Each row below holds a small network's activations on one input, seen along a few directions.
In each table, some parts of the input vary, and every possible input appears once, in random order.
Descriptions start from the smaller parts, as in this example, which fits no table here: ring(5) and (point or (values(2) and line(4)) or ring(11)).
Shared parts are said once, and a part with two or three values counts as separate values.
(in the rows, 128 means zero)

Other details of the inputs shift rows strongly along two fixed directions, in all tables alike. That doesn't count.
These rows show it; all are for the same input, with only those details redrawn:
[142 141 150 168 170 132 152 148 133  92 136 126]
[ 51 120  93 126  58 131 103 117 127 144  91 143]
[160 179 129 111  83 149 127 106 188 142  89  81]
[ 58 117 102 137  79 130 111 125 121 134 100 146]
[135 143 143 159 152 135 144 141 140 102 125 122]
[ 77 132 106 130  75 134 112 119 136 138  98 132]
[128 134 145 171 166 130 148 149 127  92 135 132]
[178 178 145 130 122 148 142 119 184 122 104  83]

A family of inputs:
row 1: [135 142 135 162 170 112 145 131 116  89 149 133]
row 2: [132 121 146 144 157 154 158 144  97  79 153 115]
row 3: [225 150 161 133 167 145 145 123 183 154 128 102]
row 4: [123 132 116 136 135 138 150 117  93  94 138 144]
row 5: [139 113 124 102 162 118 141 142 125 103 139 140]
row 6: [155 148 121  93  92 146 116 112 183 168 121  80]
row 7: [143 111 124 122 132 124 117 118 131 149 153 144]
row 8: [136 122 121 118 116  97 124 138  98 137 142 150]
row 9: [153 147 116  96  67 118 115 120 147 181  82 118]
row 10: [ 76 119 126 164 123 111 129 132 108 123 109 140]
row 11: [150 125 125 107 168  97 144 127 119 100 139 147]
row 12: [163 123 139 131 191 108 158 141 129 103 121 150]
row 13: [164 168 131 119 120 149 135 119 171 120 120  78]
row 14: [136  91 120 138 168 132 116 143 112 129 175 145]
row 15: [105 111  83  74 103 113 109 113 124 131 120 142]
row 16: [ 87 111 123 149 115 139 143 126  88 112 106 146]
row 17: [177 171 128 125 134 150 162 101 146 112 108 111]
row 18: [161 119 138 143 169 126 132 128 139 145 146 147]
row 19: [163 105 148 137 177 130 122 145 121 123 181 118]
row 20: [115 123 127 144 130 156 153 136 105  97 122 142]
row 21: [ 96 114  94 127 118 149 133 125  87  99 139 139]
row 22: [107 133 135 168 157 104 140 132 111 104 132 139]
row 23: [ 53 122  88 136  67 121 107 109 124 154  76 149]
row 24: [133 112 163 159 169 120 140 157 129 120 155 122]
row 25: [123 124 133 105 155 128 107 140 100 109 151 147]
row 26: [ 95 111 141 113 128 131 104 146 103 123 121 165]
row 27: [121 119 135 137 131 131 129 140 143 146 132 133]
row 28: [191 154 146 105 108 128 135 143 152 149 116 106]
row 29: [139 119 125 102 141 116 137 133 138 116 112 141]
row 30: [115 125 120 153 136 147 155 125 103 107 106 148]
row 31: [152 148 121 118 115 119 128 105 171 168 110 115]
row 32: [ 82 102 109 144 113 117 116 129 125 167 107 154]
row 33: [115 119 118 132 132 161 148 135  99  94 138 132]
row 34: [188 158 127  77  78 136 121 128 162 161 114  86]
row 35: [ 87 111 127  95 118 135  97 139 102 127 130 154]
row 36: [151  96 143 141 178 143 128 152 125 126 171 136]
row 37: [132  98 144 143 161 113 119 135 106 130 171 144]
row 38: [ 61 116  97 126  83 118  98 119 105 125 127 121]
row 39: [174 180 141  73 107 134 110  97 169 155  90 114]
row 40: [119 111 129 148 161 104 133 136 114 125 160 148]
row 41: [ 80 119 116  90  95 116  87 115  95 138 120 166]
row 42: [122 130 117 118 113 150 135 120 103 100 137 107]
row 43: [139 101 157 143 153 135 123 147 130 139 153 131]
row 44: [168 180 110 100  93 144 118  97 178 135 110  68]
row 45: [150 147 137 109 106 114 118 107 155 158 134  92]
row 46: [ 70 118 102 116  74 131 121 104  84 119 120 139]
row 47: [ 93 133 130 138  96 127 122 128 134 126 110 113]
row 48: [109 106 125 134 138 115 113 140 113 132 163 118]
row 49: [125 160 109  96  57 147 128  80 142 145  81 104]
row 50: [126 123 104  97 129 103 131 112 133 132 104 156]
row 51: [123 129 150 158 163 128 141 150 116  88 155 108]
row 52: [136  95 145 129 146 137 119 143 126 138 167 123]
row 53: [146 133 160 154 160 152 167 145 110  81 137 118]
row 54: [ 83  83 117 132  95 122  98 122 115 176 116 154]
row 55: [110 114 109 124 106  98 120 136  95 151 121 168]
row 56: [ 97  91 119 132 115 114 104 118 114 165 134 158]
row 57: [145 123 120  93  72 155  97 106 177 186 104 113]
row 58: [207 171 169 131 164 118 150 119 181 146 132  81]
row 59: [166 181 127 132 125 127 141 100 172 131 100 102]
row 60: [103 129 130 159 135 131 135 141 124 107 123 138]
row 61: [138 118 153 137 156 127 133 149 135 127 161 103]
row 62: [141 125 156 157 162 114 141 141 137 140 132 118]
row 63: [101 126 131 109 119 126 104 127 114 143  98 160]
row 64: [113 106 111 133 143 120 118 138 121 133 159 130]
row 65: [119 142 138 149 138 108 133 123 116 102 141 118]
row 66: [163 121 132 132 163 110 136 162  96 112 168 136]
What do these inputs look like to the network?
> ring(6) and (values(3) or (values(2) and line(4)))
The inputs of row 49 and row 46 match in every part but the ring(6) part. If row 55 is changed in the same way as row 49 into row 46, which row does it become?
> row 8
The inputs of row 3 and row 7 match in every part but the ring(6) part. If row 23 is changed in the same way as row 3 into row 7, which row does it become?
> row 1
Which other rows agree with row 24 in the ring(6) part? List them by row number.
> row 20, row 26, row 27, row 28, row 29, row 43, row 47, row 53, row 57, row 60
Which other rows does row 35 become when the values(3) part takes its other values? List them by row number.
> row 5, row 34
Which other rows does row 11 become when the values(3) part takes its other values? List them by row number.
> row 8, row 41
A walk changes only the line(4) part. It starts at row 42 and steps to row 38. List the rest of the walk in order.
> row 48, row 19

A family of inputs:
row 67: [ 98 104 131 156 145 115 121 144 110 128 148 144]
row 68: [107 125 119 123 116 128 124 132 112 119 122 138]
row 69: [105 101 118 131 133 112 118 136 111 136 140 151]
row 70: [177 161 149 129 159 135 149 125 151 104 132 100]
row 71: [165 178 121 103  77 151 130  91 185 151  87  75]
row 72: [ 94 115 115 145 124 126 132 129 108 115 127 145]
row 73: [ 65 102 114 142 110 120 120 136  89 121 122 159]
row 74: [ 59 105 103 135  93 117 115 125  93 129 117 154]
row 75: [177 131 149 137 181 128 146 139 124 107 161 123]
row 76: [162 115 163 167 219 114 153 163 110  99 166 152]
row 77: [183 161 152 136 153 144 155 128 155 109 126 100]
row 78: [143 144 130 126 136 128 136 129 128 112 130 119]
row 79: [133 106 139 139 167 123 133 150 109 116 156 145]
row 80: [ 66  91 118 146 116 117 107 142 101 139 135 157]
row 81: [107 139 113 122  84 143 123 110 141 141  96 118]
row 82: [123 122 115  99  90 127 107 117 144 163 113 125]
row 83: [166 176 128  85  82 149 123  96 180 145  91  81]
row 84: [145 130 132 125 138 118 125 126 138 142 130 131]
row 85: [105 119 101  86  65 137  98 106 131 164 109 129]
row 86: [180 137 148 129 171 127 143 138 139 119 153 113]
What do these inputs look like to the network?
> values(2) and (point or line(4) or line(5))
The inputs of row 83 and row 70 match in every part but the values(2) part. If row 81 is changed in the same way as row 83 into row 70, which row does it become?
> row 71
